Each row below holds a small network's activations on one input, seen along a few directions.
Each table varies a few parts of the input and shows all the possible inputs, shuffled.
A made-up example of a description, with smaller parts first: one of 2 separate values, together with either a single point or one of 11 places along a line or (one of 4 places along a line, together with one of 5 places around a ring).
Shared parts are said once, and a part with two or three values counts as separate values.
(in the rows, 128 means zero)

Other details of the inputs shift rows strongly along two fixed directions, in all tables alike. That doesn't count.
These rows show it; all are for the same input, with only those details redrawn:
[124 110 134 119 110 121 140 129 115 134 139 132 138]
[113 111 115 133 128 142 123 134  90 121 132 121 113]
[132 111 141 118  98 116 143 124 126 136 135 139 141]
[147 113 153 115  76 111 147 115 146 139 127 153 148]
[117 115 102 151 123 166 101 126  81 106 110 125  83]
[119 111 121 131 118 136 126 130 100 125 130 127 117]

Table:
R1: [120 112 124 125 165 144 119 145 127 142 150 121 131]
R2: [132 109 140 119 128 133 130 127 132 148 138 120 136]
R3: [125 113 139 121 134 134 139 132 139 142 138 130 126]
R4: [116 133 119 133 138 150 126 126 136 121 127 117 107]
R5: [134 122 117 108 124 116 122 132 140 135 133 129 148]
R6: [116 120 159 128 132 114 152 144 141 154 137 145 156]
R7: [121 146 102 136 152 136 109 124 109 111 120  93 113]
R8: [139 125 155 133 137 128 135 123 144 136 146 132 124]
R9: [113 110 143 114 167 126 141 146 136 152 174 110 148]
R10: [123 135 116 125 170 129 122 141 126 126 147 112 129]
R11: [ 89 135  94 124 196 140 117 154 115 126 165  81 129]
R12: [156 126 167 123 102 112 153 114 164 142 128 150 133]
R13: [140 121 145 127 123 119 136 123 122 134 139 126 126]
R14: [171 119 165 112  91 104 142 108 165 150 119 152 157]
R15: [113 111 115 133 128 142 123 134  90 121 132 121 113]
R16: [124 136 121 118 129 120 134 127 157 132 130 126 134]
R17: [114 112 110 126 162 152 118 149 111 135 130 122 113]
R18: [154 143 167 122  89 103 160 101 183 131 127 148 141]
R19: [ 95 102 105 101 173 113 141 165  76 143 168  99 159]
R20: [127 117 120 122 157 124 123 142  96 132 142 113 127]
R21: [131 124 123 132 152 139 125 137 113 128 123 129 108]
R22: [165 125 169 119 107 108 144 114 178 146 137 160 149]
R23: [188 120 166 147  24 149 108  75 190 123  75 197  99]
R24: [154 133 103 146  64 155  88 104 134  97  66 168  92]
R25: [135 138  96 145 113 140 101 120  94  93  93 135  97]
R26: [118 107 111 123 152 143 111 143 101 134 136 121 122]
R27: [135 142 105 144 135 152 107 124 122 107  96 136  86]
R28: [157 119 150 114  86  95 148 118 136 134 123 154 155]
R29: [ 83 143 121 112 177  99 153 165 125 147 155 106 171]
R30: [135 136 156 106 100  73 174 119 143 133 155 124 175]
R31: [162 131 111 147  82 166  81  99 150 111  66 156  92]
R32: [114 139  95 171 149 200  77 118 113  92 106 114  56]
R33: [116 130 113 133 112 135 126 122 113 111 125 122 118]
R34: [141 128 145 147  98 146 117 128 150 135  84 185 121]
R35: [135 161 163 125 101  81 163 120 173 137 120 156 168]
R36: [106 143  91 161 148 171  88 144 104 108  80 147  88]
R37: [121 137 123 130 151 131 128 124 112 122 138  93 125]
R38: [126 125 116 111 140 125 130 141 145 137 130 129 138]
R39: [136 138 139 159 120 148 116 129 119 123  88 166 104]
R40: [153 150 156 114  93  91 156 104 189 133 122 147 150]
R41: [142 131 127 114 127 106 129 126 133 129 133 127 147]
R42: [103 128 160 120 169  94 170 161 111 157 164 116 168]
R43: [115 127 121 123 138 133 127 128 123 126 147 106 130]
R44: [ 89 135 144 114 165 100 166 158 132 151 164 109 176]
R45: [152 137 144 110  53  91 144 100 181 128 114 158 161]
R46: [121 151 113 140 159 137 114 126 133 110 136 108 110]
R47: [124 132 113 117 136 123 122 124 138 133 131 104 143]
R48: [ 92 142 127 111 191  89 160 171 104 148 160 111 178]
R49: [121 129 107 128 157 147 107 138 138 127 135 122 123]
R50: [127 120 130 129 152 134 125 133 102 134 139 101 120]
R51: [ 99 135 112 126 176 123 134 145  86 117 165  78 125]
R52: [113 152 155 137 134 107 159 133 133 130 135 129 148]
R53: [110 116 123 122 151 110 145 145  78 127 157 102 134]
R54: [137 141 143 102 101  67 164 120 147 130 146 124 177]
R55: [119 143 123 148 157 148 118 125 123 108 141 106 102]
R56: [153 136 145 109  77  98 134 103 189 137 124 147 159]
R57: [142 156  96 170 102 169  75  97 117  78  72 136  56]
R58: [132 114  93 154 140 190  73 125  92 115  88 127  74]
R59: [140 131 121 118 137 119 123 126 127 131 123 116 140]
R60: [152 136 130 147  85 160 102  92 155 114  88 139  99]
What is each input in this table made of?
Answer: one of 2 separate values, together with one of 5 places around a ring, together with either a single point or one of 5 places along a line
Changing only the choice among 2 separate values turns R26 into R20. The same change can be made to R23. Which row results?
Answer: R13
Changing only the choice among 2 separate values turns R33 into R30. The same change can be made to R34. Which row results?
Answer: R39
Which other rows does R14 become when the choice among 2 separate values takes its other values? List them by row number.
Answer: R58
List by row number the other rows that have the choice among 2 separate values and the place on the ring of 5 in common with R30.
Answer: R18, R37, R51, R52, R55
Start at R22 and move only the place on the ring of 5, one step at a time. The first step leads to R10. Which rows follow, in order?
Answer: R46, R55, R8
Which other rows does R32 become when the choice among 2 separate values takes its other values? List them by row number.
Answer: R55
Start at R9 and move only the place on the line of 5, one step at a time. The first step leads to R3. Which rows follow, in order?
Answer: R2, R23, R15

Table:
R61: [149 160 141 109  85  86 154 123 193 129 110 165 167]
R62: [146 166  99 162  90 162  88 106 149  90  48 158  87]
R63: [136 164 140 112 109  87 155 130 176 131 113 158 163]
R64: [153 111 155 193  45 196  96 104 124 112  45 203  48]
R65: [135 111  82 172 154 199  73 135  51  93  81 131  38]
R66: [143 131 142 104  72  80 147 112 134 135 110 151 174]
R67: [ 84 157 112 128 194 117 151 151 121 120 163  82 133]
R68: [141 151 130 102  93  92 141 124 181 135 113 139 172]
R69: [ 78 120  84 114 178 123 140 157  53 117 183  55 144]
R70: [118 156 135 110 138 106 158 125 168 139 156 104 173]
R71: [182 137 131 168  95 186  72  86 177 115  56 188  72]
R72: [106 101 145 108 166 138 142 155 142 158 163 127 163]
R73: [ 94 118  83  99 147  99 126 157  65 118 152  90 152]
R74: [154 164 122 164  60 171  92  77 182  86  69 156  79]
R75: [101 146  97 200 133 187  94 118  52  69  81 120  49]
R76: [137  93 176 114  85 109 164 128 138 160 135 171 143]
R77: [105  93  89 110 200 136 120 168  52 148 172  78 139]
R78: [ 95 139  58 164 142 166  76 138  31  77  83 123  56]
R79: [159 112 180 127 109 102 154 132 145 159 121 164 155]
R80: [ 99 160 146 131 162 101 168 143 158 137 159 102 162]
R81: [155 126 154 111 109 105 147 106 135 133 145 116 156]
R82: [ 94 126 110 118 216 123 145 164  52 116 180  59 126]
R83: [172 135 174 115 115 109 143 115 203 159 126 178 150]
R84: [160 157 101 144  58 149  90  94 172  87  53 171  92]
R85: [ 82 143 105 118 216 122 131 156 107 127 184  60 124]
R86: [171 115 148  99  76  92 138  98 156 129 147 127 156]
R87: [155 149 174 116  99 102 141  89 206 145 127 135 158]
R88: [156  82 163  96  45 110 147 108 159 160 135 164 155]
R89: [136 125  87 166 156 201  56 120 113 106  79 127  57]
R90: [153  93 180 111  58 108 159 117 155 159 133 182 147]
R91: [101 127 131 118 147  85 171 136  96 123 169 103 150]
R92: [160 114 130 168  65 211  70 102 170 111  61 190  64]
R93: [120 127 135 117 115  84 168 126 116 126 165 119 157]
R94: [109 114 109 100 125  93 148 133  97 126 180  85 165]
R95: [118  90  93 100 175 127 119 160  70 146 165  86 138]
R96: [ 92  89  71 171 137 224  65 143  32 105  97 108  40]
R97: [ 97 151 122 126 206 118 139 142 120 134 168  78 128]
R98: [150 162 188 139 107  98 147 104 205 148 127 147 151]
R99: [148 122 194 132  96 128 148 133 199 168 127 188 159]
R100: [112 120 110  95 124  81 145 140  89 134 145 112 176]
R101: [157  96 159  99  79 128 139 117 203 155 135 167 160]
R102: [134 129  75 165 133 193  67 114  63  78 102  96  43]
R103: [116 132 125 104 158 104 128 128 153 134 171  81 153]
R104: [183 140 141 164  52 161  86  77 139  79  65 169  53]
R105: [102 135 107 116 188 125 126 141 122 136 171  63 138]
R106: [107 106 146 108 168 131 144 164 140 157 169 134 151]
R107: [105 164 136 113 155  88 159 158 144 142 134 120 175]
R108: [163 138 186 133 116 108 140 122 202 168 120 176 157]
R109: [113  99 110 108 190 134 130 156  67 148 152  91 137]
R110: [134 117  76 160 156 195  56 120 113 102  88 124  58]
R111: [142 147 122 178  65 147  96 101 104  94  37 175  77]
R112: [ 87 129 125 136 219 122 148 166  55 125 170  60 131]
R113: [116  81 148 103 119 118 154 139 109 166 156 126 167]
R114: [156 134 163 113  55  89 160  88 161 133 129 151 166]
R115: [120 113 158 109 152 129 156 153 160 167 160 150 154]
R116: [ 98 101 105 117 221 130 136 175  46 144 167  90 127]
R117: [121 130 133 109 112  68 157 133 108 132 134 144 161]
R118: [147 142 141 110  82  97 149  95 205 128 129 134 161]
R119: [ 92 165  64 179 178 192  81 131  90  68 105  97  41]
R120: [131 123 139 107 180 111 138 148 150 157 159 129 151]
What is each input in this table made of?
Answer: one of 2 separate values, together with one of 5 places along a line, together with one of 6 places along a line
Changing only the choice among 2 separate values turns R80 into R75. The same change can be made to R97. Which row results?
Answer: R82
Which other rows does R88 become when the choice among 2 separate values takes its other values? List them by row number.
Answer: R101
Start at R61 and move only the place on the line of 5, one step at a time. The first step leads to R119. Which rows follow, in order?
Answer: R85, R120, R106
Which other rows does R91 become when the choice among 2 separate values takes its other values? List them by row number.
Answer: R67
Which other rows does R81 become when the place on the line of 5 takes its other values? List them by row number.
Answer: R66, R109, R113, R114
